Here are a small network's activations along a few directions, averaged over the inputs that share one value of a field.
Values that are neighbours, or in one group, have similar rows; names and order tell nothing.
Random noise pushes rows far along 12 fixed directions. That doesn't count. These rows show it; they differ only by the noise:
[ 150  180   30   98  322   67   31 -107  262 -303  203 -235 -126  350
  261    9   53  243  151 -486  304  189 -165 -267  127   58    5 -117]
[-143 -136 -294  118 -104  142  198  -69 -234  246  -39 -126  131 -121
  158 -189  -79  332 -154  113   91   72   83  122 -172 -126  307 -197]
[-143   80   -5 -164  -24   78 -178  259  268  -57  668  247 -266  261
 -143  137  109  -53 -257 -168  424  362 -606 -208  240  188 -149 -135]
[-133  -12  228   19   87   40  -89  197  261  -84  -93  353  117  117
 -330  379  -64 -395  361  209 -101  -19  -72  200   62 -226   43   25]
[-314  -96 -124  256  173 -199  157 -130  691 -135 -349  291  278  136
  -10  -76 -196   41  394   12  272  -60  138   74 -115 -387  289   78]
[ -84 -160  203  249  198 -159 -386  486   52  138  109  117  165 -274
 -174 -213 -215   94    5  190  -77   -7   13  -85 -220   52 -156   39]
[ -95  201  127  254   50  266 -231 -270 -596  232 -264  233 -354  -90
  142  187  329   27  -13  -77  -51 -323  171  -92   95 -142 -107   63]
[ 204 -143   44  485  302 -263 -112   90  453 -234  -45  154  -99  226
  105 -108 -202  214  330   21  182  272 -118 -423   56  -15 -159  363]
[  12 -145  140 -304   88  250  -61  424 -304 -242 -159 -336  618   68
  -40 -191 -489  290  416  501 -227  146  221  309 -328 -222 -279 -132]
[ -84 -341 -422  108  241 -158  -66  -15   80  -59  290  225 -272  144
   14 -172 -303  271  -78  275  585  398 -366 -199 -129   46 -128  276]
[ -67    8  -74  148  709 -119  -68 -318 -635 -120   67 -264 -260 -387
 -144  184  132 -293  -42 -193  612 -896  447  150 -120   79  -62  122]
[  93  -84  206  125   54 -136  116  602  288 -275  273 -103  536  115
 -278   13 -238 -182   46  115  378  127  -35   64   17 -176 -217  129]
[-224 -129  -57 -264 -246 -271 -315 -163    8  211    8  344 -542 -423
 -219  -99   40  -10   31  369 -712 -125    7 -214   13  690   19  -43]
[-119  125  280   14  286  -65 -319 -307 -251  319 -581  538 -136 -122
  -80  182 -175 -288  108   51 -674  279   52  299 -686 -281    2  345]


FOPI, 9 values:
bom: [ -67  -84 -334  -55 -313   51  373 -367  304 -291 -502   83  204  322
  152  -38 -159  157  443  390  233  -63  204  125  201 -310  177   84]
dava: [ 243  221  -55 -217 -197  147  279 -291 -177 -327  -13 -196  -66  507
  317  -49    9  209    4 -203   73  390  -32 -168   87    1 -312  164]
vit: [ -84  257  167 -610 -261   94  -50  -31  -68 -171   72 -336  146  -42
  -55 -229  164  -65  -83 -168 -222 -371  143  138   84  249 -269 -273]
lepeg: [ 309 -193   92  158  174 -236   38  135  239    4   53   27  -91 -153
 -338  392  115 -528  126  145 -133 -285   20  112  250   42  149  102]
vizo: [-261   88  -79 -285 -124  215  115  119 -327 -164  183    6  188  158
 -137  -11  100  -99 -154   29  514 -313  104  144  122 -220 -509   66]
bim: [ 699 -120  210  143   87  -43 -149  392 -271  111   84 -507   99 -210
   92  -49 -256   67  -45  165 -475  261  -85    1 -143  410   91   45]
gepi: [ -60 -178 -324 -409  486  160 -146 -330  338 -102   58   28 -574  173
  112  306  -12  171  575  -30 -364  160 -369   34   62  234  437 -493]
gafu: [ -71  -95  -90 -125 -146  -47  202  -85   31  116   13  245  -79 -138
 -363  596  350 -858 -277   32  197 -403  -91  337  370 -258  256    1]
rirum: [ 113 -169 -398 -301   77 -466  294 -533 -109 -173   56 -416 -148 -292
  -13 -254  -65 -294 -433 -162  467 -402  227   43 -187  313  -30  458]
The values of FOPI form a 3 by 3 grid.
Name the neighbours of bim, in listed order. -> bom, rirum
Name the neighbours of gepi, in listed order. -> lepeg, vizo

PEBUF, 9 values:
pasup: [ -11  174  139  -20 -384  289 -155   85  255   58  -28 -201   81   79
  254 -218  100  402  111 -137 -406   28   -6 -239  283  219  223 -448]
nafo: [-250  490   72 -277   -1  -43  270 -114  537  -77  184 -308  460  156
  240 -386  -11  258 -321 -857  289  276    3  143 -395  -49  235 -367]
gofa: [ 362  -50  116  424 -115  592  -95  242 -276    1  -23 -203 -139  255
  281  304  363  318  326  129 -115 -183  -41 -322  767 -170   -5 -273]
sile: [ -24 -186   -8  146 -354 -283   24  348  350  223  301  320   47 -159
 -360   51   75 -385 -465  206  190  100 -330  -40  213   54   57  175]
vesul: [ 285   71  539  238  598  118 -407  515  -13 -348  -95 -128  298  173
  -11  205 -161  -67  504  -72   21  -83   93  -43   -8 -294 -404   97]
gabam: [-349 -493 -405  339  -58 -502  125 -189  495  365 -417  189  -27 -646
 -103 -332 -198  204  298  419 -533 -285  366   -6 -211  215  730 -218]
pul: [ -34  352  154    0  -62  -89   22 -273 -281  -59 -128  272 -125  165
   41  -26  114  -93 -183 -244   83   90  144  -74 -142 -100 -456  356]
fepuv: [-336 -110 -285 -525  -32   34 -119 -180 -164   12  -49  280  -40   58
    1 -154 -266   93 -161  324  237  228 -183  226 -362  -81 -163  179]
muba: [ 157   53  473 -218  131 -121  -53  532  133 -249   24  -59  527  122
 -296   30 -253 -383  180   -2 -241  210  -12  224 -305 -224 -510  254]
The values of PEBUF form a 3 by 3 grid.
Name the neighbours of gofa, in listed order. -> sile, vesul, muba
Name the neighbours of pul, in listed order. -> nafo, gabam
